cols: V B G C
[ 14 -30  24  25] : zetan
[ 16   7 -24 -24] : giv
[ 16 -34  36  19] : Dimi
[ 35 -20  24   2] : Putis
[ 28  11 -28 -13] : nomiv
[ 12  32 -19 -36] : kuf
[ 24   9 -16  27] : muged
[-10   1  16  16] : Til
[ 13 -38  52   1] : muso
[ 14  35 -21 -38] : Tet
[-23 -24  16   7] : Vazov
[16  1 -9 16] : Mani
perm: [16 -9  1 16] => Mani
down: [-13 -36  27] => C
perm: [-24 -24   7  16] => giv
which: [ 16 -34  36  19] => Dimi
perm: [-9  1 16 16] => Mani
perm: [  7  16 -23 -24] => Vazov

cols: N Z T P L
[-1 19 10 33 30] : Vazov
[-3 20 21 22 19] : Mani
[ 2 20 20 23 23] : Dimi
[-13  27  45  11  20] : giv
[18 20 24 13 20] : Putis
[-45  22  14  35  19] : nomiv
[ 9 19  9 23 22] : Til
[ 9 20 16 34 18] : muged
[18 20 20 13 23] : Tet
[10 23 53 15 20] : kuf
[-2 22 24 14 21] : muso
[40 21 33 19 18] : zetan
down: [22 23 11 13 35 23 34 13 15 14] => P
down: [20 53 24] => T
perm: [20 13 24 20 18] => Putis
which: [18 20 24 13 20] => Putis

cols: X Y J A
[ 51 -40 -30   2] = giv
[-33  19 -40  44] = muso
[-31 -40   2  51] = kuf
perm: [-30   2  51 -40] => giv
perm: [  2  51 -31 -40] => kuf
down: [ 51 -33] => X

cols: D M W S H
[  9 -29  11  21  56] : Vazov
[-41  -2  23  -4  22] : Dimi
[-41  -2  23  -4  28] : nomiv
[-23  11  14  15   2] : Til
[-28  21  56  11   9] : Mani
perm: [  9  11  56  21 -28] => Mani
perm: [-41  -4  -2  23  28] => nomiv
down: [-29  -2  -2] => M
down: [56 22 28] => H
perm: [ 56  21  11 -29   9] => Vazov
perm: [ 56  11   9 -28  21] => Mani

cols: R Q U F E K
[ 48 -26  39  37  28  -4]  Tet
[ 48 -27  28  39  -4  37]  Dimi
[ -3 -26 -37  16 -25  25]  Mani
down: [39 16] => F
perm: [ -4  48 -26  39  37  28] => Tet
perm: [ 37  -4  28 -26  48  39] => Tet
perm: [ 16 -26  25 -25  -3 -37] => Mani
down: [ 28 -37] => U
down: [28 -4] => E

cols: lemo sif gebib Kade sadez Leki Diroz
[-27  19  41 -48   8   8 -18] -> Tet
[ 47   7  29   6  37 -48  30] -> Putis
[ 47  37 -48   6  30   7  28] -> zetan
[ 47  37 -48   6  30 -19  -7] -> muged
perm: [ 28  47  37 -48   6  30   7] => zetan
down: [-27  47] => lemo
perm: [  6   7  29  47  37  30 -48] => Putis
perm: [  7  30   6  47 -48  37  28] => zetan
which: [-27  19  41 -48   8   8 -18] => Tet

cols: meka teral duna gud
[-49 -24  16   2] -> Dimi
[ 10  26 -21 -35] -> muso
[ 26  10 -22  28] -> kuf
[ 24   7 -20  24] -> Putis
[ 24 -25  48 -16] -> Til
[-49 -27  17   5] -> giv
[ 14 -31  51  -8] -> nomiv
down: [-49  14] => meka
down: [-49  10  26  24] => meka

cols: puli zivod disuk lage Gezas
[ 16 -38 -36  33 -35] = Mani
[-30   5   6  26   5] = nomiv
[-31 -27 -26  20 -26] = zetan
[-30  63  35 -45  34] = Putis
[-22   5   4  17   4] = Tet
[-34  19  18  12  18] = Dimi
[ 18  18  12  18 -34] = Til
[ 31 -34 -32  17 -32] = giv
[53  5  6 26  5] = Vazov
[  5  26 -30   5   5] = kuf
[  4 -22  17  -9   4] = muso
perm: [-30  26   5   5   5] => kuf
down: [ 33  26  20 -45  17  12  18  17  26] => lage
perm: [-30   5   5   6  26] => nomiv
down: [12 18 17 26  5] => lage
perm: [ 18  12  18  19 -34] => Dimi

cols: rab Paz Zego bopo nutu dono rud det kef semez
[-12 -11 -32  38 -51 -48  -4  32  20  11]  Dimi
[-16   7  46  35 -60 -23   3   9 -26 -13]  muged
[ 32  38 -48  -4  11 -12 -51 -11 -31  20]  muso
[-13 -23   8   7 -16  46 -26   3 -60  35]  giv
[-22 -33 -46 -55  -6   3   2 -18 -39 -47]  Til
down: [  7  38 -23 -33] => Paz
down: [-23 -12] => dono
perm: [  8 -26   3 -13   7  46 -23 -60 -16  35] => giv
perm: [-26 -13 -16   7  46  35 -60 -23   3   9] => muged
perm: [-60 -26 -23 -16 -13   3   7   8  35  46] => giv
perm: [-51 -48 -31 -12 -11  -4  11  20  32  38] => muso

